A small network was shown many inputs. Here are its activations along a few directions, one row for each input.
Each table varies a few parts of the input and shows all the possible inputs, shuffled.
A made-up example of a description, with smaller parts first: one of 4 places along a line, together with either a single point or one of 9 places along a line or (one of 3 separate values, together with one of 8 places around a ring).
Shared parts are said once, and a part with two or three values counts as separate values.

Other details of the inputs vary at random and push rows far along two fixed directions, the same in every table; ignore that.

Table:
r1: 24	-19	-8	14	2	-25	-7	38	-6	3	-32
r2: -36	12	22	0	4	-18	11	23	28	3	7
r3: 18	-15	-2	18	2	-37	-14	28	0	1	-34
r4: -14	20	13	16	-4	-6	10	-1	23	-11	13
r5: -38	9	8	26	-12	5	18	8	39	4	-3
r6: 43	2	-24	-27	5	9	4	-32	-40	-3	0
r7: -60	9	25	-27	8	10	32	3	11	8	44
r8: -13	-11	-10	-4	-11	5	0	1	-4	13	-4
r9: 24	-19	-27	17	-10	-15	-9	16	-16	18	-40
r10: -9	10	0	36	-16	-16	-9	8	28	-10	-33
r11: -11	1	53	-19	28	60	10	-3	-18	24	31
r12: -20	8	10	9	0	-12	-16	4	27	-3	14
r13: -47	15	24	11	2	-29	7	20	33	12	4
r14: -29	0	9	1	2	-10	11	9	24	6	-12
r15: 21	-17	-21	-18	-7	19	-5	-11	-24	-5	0
r16: 6	15	55	-32	30	57	6	-27	-26	13	39
r17: 5	-4	-7	15	1	-30	-11	10	-9	12	-17
r18: -26	9	2	10	-8	-9	-9	1	28	4	-5
r19: -25	6	0	17	-8	12	11	4	24	-7	-6
r20: 41	-27	-28	15	-10	-3	-26	12	-8	-2	-34
r21: 1	-14	-13	33	-14	-27	-29	17	18	9	-43
r22: 36	-10	-14	8	-6	-24	-9	8	-13	1	-43
r23: -55	7	21	2	8	-9	20	24	29	16	16
r24: 27	2	-18	-16	1	4	-6	-24	-19	-1	0
r25: 22	7	-10	-47	9	40	6	-44	-17	-21	42
r26: 18	-9	-18	23	-16	-25	-23	15	1	12	-40
r27: 63	-6	-26	-30	4	21	-14	-37	-33	-23	8
r28: -6	-20	-16	28	-22	-25	-11	29	-2	24	-46
r29: -20	13	10	-20	4	30	21	-19	-5	-22	42
r30: -52	26	19	-4	2	20	31	-29	37	-6	33
r31: -14	8	6	-25	15	18	0	-28	7	-12	48
r32: 10	-4	-6	31	-8	-37	-33	24	11	1	-28
r33: 3	19	8	11	1	-6	7	-10	10	-15	13
r34: 45	2	-18	-23	10	-1	-10	-24	-36	-9	16
r35: 6	-12	-12	21	-4	-18	-20	26	4	5	-17
r36: -13	12	12	-40	24	11	25	-26	-11	-5	44
r37: -1	8	10	-9	9	-15	6	8	5	-5	5
r38: 64	-18	-31	-14	8	3	-12	-8	-48	-4	-2
r39: -15	19	-1	-37	6	23	25	-32	-10	4	34
r40: 10	-14	-10	40	-26	-12	-5	19	8	-2	-42
r41: -10	1	-1	3	5	-14	-7	-3	2	8	9
r42: 16	-24	-4	16	-8	-28	-9	40	-10	3	-35
r43: 20	16	-2	-32	19	30	15	-46	-23	-33	45
r44: -44	14	13	12	-3	-20	-3	15	30	14	12
r45: 57	-17	31	19	8	14	-32	20	-37	20	-39
r46: -44	9	7	15	-12	-10	-7	13	40	10	-5
r47: 1	17	0	-40	14	23	8	-30	-12	-16	51
r48: -24	1	3	-20	2	11	9	-7	-7	6	34
r49: -24	7	4	-36	8	19	25	-17	-22	6	46
r50: 37	-24	-20	5	-3	-8	-3	23	-14	0	-42
r51: 71	-16	24	-21	28	46	-16	-23	-64	9	0
r52: 41	-6	-26	-27	8	11	5	-35	-42	0	-2
r53: -21	6	10	13	-4	-13	-16	13	30	-1	9
r54: -54	5	18	-15	1	18	7	-2	24	-1	48
r55: -2	2	4	42	-8	-30	-8	14	22	-4	-23
r56: -26	-12	57	18	4	28	-9	29	-5	35	-7
r57: 22	5	-5	36	-8	-27	-20	13	7	-18	-29
r58: -13	1	-3	-1	5	-7	8	10	-5	15	9
r59: 4	4	-5	-39	12	35	6	-45	-5	-15	39
r60: -11	24	7	-2	-3	15	20	-28	18	-15	18
r61: 56	-22	-27	-16	-1	7	-18	-6	-48	-14	0
r62: 16	6	-15	-50	17	35	15	-55	-30	-7	40
r63: -53	32	20	-8	-2	26	26	-21	36	-15	33
r64: -55	28	24	19	-4	-6	9	8	43	-9	18
r65: -47	-1	1	17	-9	-2	-3	20	38	16	-5
r66: -37	13	12	14	1	5	12	9	27	-9	16
r67: -55	22	17	3	1	-15	12	9	25	17	22
r68: 5	-8	-2	19	-11	-27	-7	32	15	5	-46
r69: -31	-3	-5	8	-6	-1	3	10	19	21	-4
r70: 56	-23	-29	-31	-2	31	-10	-26	-42	-18	6
r71: 21	-8	-7	12	-6	-24	-8	18	4	-1	-43
r72: 27	-17	-17	-5	1	0	6	8	-19	5	-24
r73: -6	-1	-1	-13	6	-2	13	-11	0	5	-5
r74: -1	5	1	-17	2	2	14	-6	-1	2	-1
r75: -36	20	13	25	-15	-4	13	2	42	-2	-3
r76: 15	-22	-11	-1	-10	-6	3	15	-18	7	-30
r77: 63	-2	-15	-39	16	5	7	-19	-51	-17	11
r78: 66	-21	-28	-12	7	9	-21	-7	-36	-16	0
r79: -1	-10	-8	28	-21	-1	-4	14	6	-9	-31
r80: 30	-9	-12	39	-9	-19	-8	21	1	-7	-29
r81: 21	-3	-11	-10	9	-1	-14	-15	-16	-10	13
r82: -42	-5	13	-11	-5	8	21	15	18	8	2
r83: -39	15	10	14	-4	5	10	-9	34	-9	2
r84: 2	-1	-5	34	-9	-47	-20	28	4	16	-34
r85: 46	-16	-16	24	-13	-12	-9	10	-24	-14	-25
Description of these inputs: one of 5 places along a line, together with either a single point or (one of 2 separate values, together with one of 8 places along a line).
Question: Changing only the place on the line of 5 turns r66 into r29. The same change can be made to r50. Which row results?
Answer: r82
Question: Changing only the place on the line of 5 turns r55 into r80. The same change can be made to r41. Which row results?
Answer: r38
Question: Changing only the place on the line of 5 turns r63 into r19. The same change can be made to r77. Which row results?
Answer: r23
Question: Change only the choice among 2 separate values in r65. List by row number the other rows that result.
Answer: r35
Question: Change only the place on the line of 5 in r56. List by row number the other rows that result.
Answer: r11, r16, r45, r51

Table:
r86: 28	-3	-1	-8	12	3	4	1	-20	-1	2
r87: 47	2	-2	-12	6	7	-10	-21	-24	-19	2
r88: 22	-9	-27	-7	-3	-9	-2	-3	-17	-4	-2
r89: -81	31	37	12	3	17	7	-7	57	4	45
r90: 19	-11	3	13	2	-20	-23	17	-5	10	-23
r91: -62	17	35	28	-5	-20	10	32	47	16	0
r92: 19	-13	1	7	3	-4	0	10	-12	7	-17
r93: -34	13	27	-41	19	32	34	-16	-10	8	49
r94: -14	6	-12	14	-10	-34	-2	7	18	0	-16
r95: 16	-16	-17	-6	-6	-7	-10	13	-14	-1	-12
r96: 23	-3	-27	-22	5	-12	3	-17	-21	-6	1
r97: 20	-5	0	-7	10	16	-16	-15	-16	-1	19
r98: 34	-5	-15	3	-6	17	-5	-12	-14	-4	-21
r99: 24	-2	-27	-18	5	-10	2	-19	-16	-8	1
r100: 30	15	0	-26	17	25	19	-26	-20	-23	26
r101: -42	9	24	-36	15	36	28	-13	-4	8	43
r102: 2	-18	2	17	-4	-7	-9	23	-4	13	-29
r103: -72	0	11	24	-13	-17	0	31	58	15	-1
r104: 7	-1	-21	38	-20	-49	-17	18	18	-4	-45
r105: -63	21	36	34	-7	-22	11	30	53	11	-3
r106: 3	9	11	-19	10	28	-2	-28	-13	-7	40
r107: 22	-15	-1	14	-6	-2	-8	12	-14	-1	-29
r108: -7	11	-17	19	-8	-29	-1	-2	23	-10	-17
r109: 16	4	3	-37	20	36	-1	-34	-30	-4	48
r110: 33	-15	-13	-12	-2	11	-8	-1	-32	13	-21
r111: -80	3	33	22	-3	-1	10	25	49	24	2
r112: -28	14	20	-24	7	35	27	-26	4	-10	36
r113: -66	22	34	31	-3	-16	-2	17	63	7	2
r114: 49	-9	-6	-12	5	9	4	-10	-39	-10	-8
r115: -49	21	6	-21	2	27	25	-20	34	-17	46
r116: 32	-10	-22	-14	-5	6	-3	-8	-19	-19	0
r117: -3	-3	11	35	-12	-22	-4	25	14	3	-34
r118: 37	-13	-25	9	-14	-8	-13	3	-9	-20	-23
r119: -41	7	15	-22	4	29	18	-13	10	20	25
r120: -8	-1	16	4	4	-13	-13	18	2	14	-6
r121: -37	16	17	-26	2	35	23	-26	11	7	36
r122: 19	8	9	-26	12	16	1	-24	-17	-12	25
r123: 14	-3	-16	-51	11	33	16	-31	-26	-15	41
r124: 24	-5	3	-5	10	-1	-14	-4	-11	0	-1
r125: 29	-5	-1	-8	10	-2	2	7	-23	2	-3
r126: 2	-18	-20	35	-18	-44	-22	40	6	14	-44
r127: 6	-4	-19	36	-22	-34	-13	19	15	-7	-34
r128: 35	-8	-29	-16	2	-18	-5	-7	-31	-3	-12
r129: -32	23	24	-16	9	31	7	-29	13	-9	53
r130: 25	0	-29	13	-9	-11	-5	-4	-1	-17	-13
r131: 18	0	-2	-4	4	23	7	-15	-11	-14	-2
r132: -41	10	-2	-16	3	7	20	-12	20	1	37
r133: -7	-17	7	49	-12	-36	-41	47	12	26	-41
r134: 7	2	-18	-9	-4	-2	7	-11	-6	-11	11
r135: -6	-9	11	40	-8	-41	-16	54	12	23	-46
r136: 26	-3	-9	-2	-7	15	-3	-15	-14	-2	-13
r137: 21	-5	-1	28	-6	-11	-5	13	1	-4	-33
r138: 37	-19	-17	2	-4	8	-12	-3	-22	11	-28
r139: 28	-13	-1	-4	6	0	2	5	-26	5	-13
Question: Describe the family of inputs behind these rows.
Answer: one of 6 places along a line, together with one of 9 places along a line
Question: Changing only the place on the line of 9 turns r111 into r92. The same change can be made to r102. Which row results?
Answer: r139
Question: A walk changes only the place on the line of 6. It starts at r128 and steps to r96. List the rest of the walk in order.
Answer: r99, r94, r104, r108
Question: Change only the place on the line of 9 in r129. List by row number the other rows that result.
Answer: r87, r104, r105, r112, r117, r118, r127, r136

Table:
r140: -56	28	26	20	1	-12	2	1	44	-5	36
r141: -85	28	44	-14	13	17	36	-5	39	27	33
r142: -4	25	2	-49	22	17	33	-33	-11	-25	53
r143: 5	-30	12	63	-16	-37	-33	68	23	21	-70
r144: 78	-40	-12	46	-16	-23	-52	47	-29	0	-76
r145: 92	-19	-15	11	-2	-6	-35	-3	-50	1	-55
r146: 20	10	-23	-64	23	11	7	-42	-35	-17	63
r147: 23	-17	-19	72	-28	-86	-28	66	12	6	-84
r148: -95	-4	32	-1	-1	1	1	30	39	32	28
r149: 81	-15	-11	-30	17	52	-11	-30	-66	-22	27
r150: -63	-6	-18	32	-27	-35	-14	28	57	25	-18
r151: -10	17	-8	-44	7	41	32	-51	5	-26	46
r152: 79	-21	-15	-49	21	44	11	-22	-72	-20	14
r153: -61	22	43	-9	13	16	22	-11	32	22	24
r154: 77	-22	-18	-47	16	41	19	-20	-80	-17	17
r155: -60	27	25	4	7	-16	16	5	50	-3	28
r156: 48	-16	-15	64	-20	-67	-49	46	9	-7	-74
r157: 7	-15	3	48	-15	-42	-11	42	0	32	-68
r158: -68	29	14	-8	-3	33	23	-37	41	-11	57
r159: 27	-4	-21	8	-17	0	-12	-12	2	-20	-21
r160: -74	25	44	24	1	7	1	3	45	27	17
r161: -53	12	-11	7	-17	-5	29	2	34	-2	3
r162: 24	1	-33	-24	-1	18	18	-27	-15	-25	3
r163: 69	-14	-26	-60	22	29	-8	-45	-75	5	17
Question: Changing only one part turns r157 into r154. The same change can be made to r141. Which row results?
Answer: r152
Question: Describe the family of inputs behind these rows.
Answer: one of 4 places along a line, together with either a single point or one of 5 places along a line
Question: Change only the place on the line of 5 in r162. List by row number the other rows that result.
Answer: r151, r158, r159, r161

Table:
r164: -14	3	27	24	1	-2	-19	12	14	16	-4
r165: 5	0	16	15	2	13	-14	-2	2	8	-11
r166: 63	-25	-8	16	-6	3	-25	12	-32	-3	-47
r167: 54	10	-27	-46	15	17	9	-45	-40	-37	39
r168: 3	0	-7	-40	9	30	26	-24	-15	-4	23
r169: 82	-26	-42	-7	1	-20	-31	-3	-57	-1	-30
r170: 60	-25	-18	20	-6	-23	-12	27	-38	1	-50
r171: 10	10	12	-11	9	23	9	-22	-10	2	10
r172: 10	-14	-9	-5	-1	13	-6	4	-9	4	-11
r173: -88	10	52	31	-4	-7	-2	37	60	26	7
r174: -5	9	16	-61	24	63	31	-41	-32	-10	78
r175: -38	-1	6	-3	-3	0	-7	1	15	18	16
r176: 36	-19	-19	3	-2	-22	-8	18	-22	4	-34
r177: -52	13	5	-21	-1	13	21	-17	20	14	28
r178: 35	9	-28	-19	1	-5	11	-25	-17	-27	9
r179: -54	23	5	5	-3	-19	20	-2	44	-9	17
r180: -9	8	-16	13	-13	-13	7	-6	24	-14	-11
r181: 86	-12	-45	-17	-1	16	-10	-36	-47	-37	-9
r182: -3	-4	14	14	-5	-1	4	14	6	7	-24
r183: 89	-28	-15	15	1	-23	-34	23	-49	-3	-52
r184: -45	19	24	-45	14	52	51	-30	0	-1	61
r185: 79	-30	-21	13	0	-18	-25	24	-52	-2	-43
r186: -4	13	6	-75	31	47	32	-43	-28	-11	77
r187: -35	13	-4	20	-15	-5	2	0	38	-8	0
r188: -37	20	32	1	11	0	12	-2	18	13	16
r189: 23	-5	-31	37	-24	-35	-13	14	13	-12	-48
r190: -62	-7	6	50	-25	-33	-22	41	51	34	-40
r191: 15	7	-15	-9	5	-9	0	-14	-3	-22	15
r192: 16	7	-15	-12	-1	7	-2	-21	-4	-23	24
r193: -53	13	40	39	1	-27	-14	34	43	27	-10
r194: -23	-21	6	41	-15	-32	-26	49	29	23	-39
r195: -52	-3	2	42	-18	-52	-13	44	40	33	-38
r196: -26	27	29	-61	28	46	45	-40	-13	-9	69
r197: -64	4	30	16	-5	15	13	20	34	17	9
r198: -3	2	-8	15	-8	-12	-11	1	18	-14	2
Question: Describe the family of inputs behind these rows.
Answer: one of 5 places around a ring, together with either one of 2 separate values or one of 5 places along a line
Question: Change only the place on the ring of 5 in r183. List by row number the other rows that result.
Answer: r166, r173, r182, r196
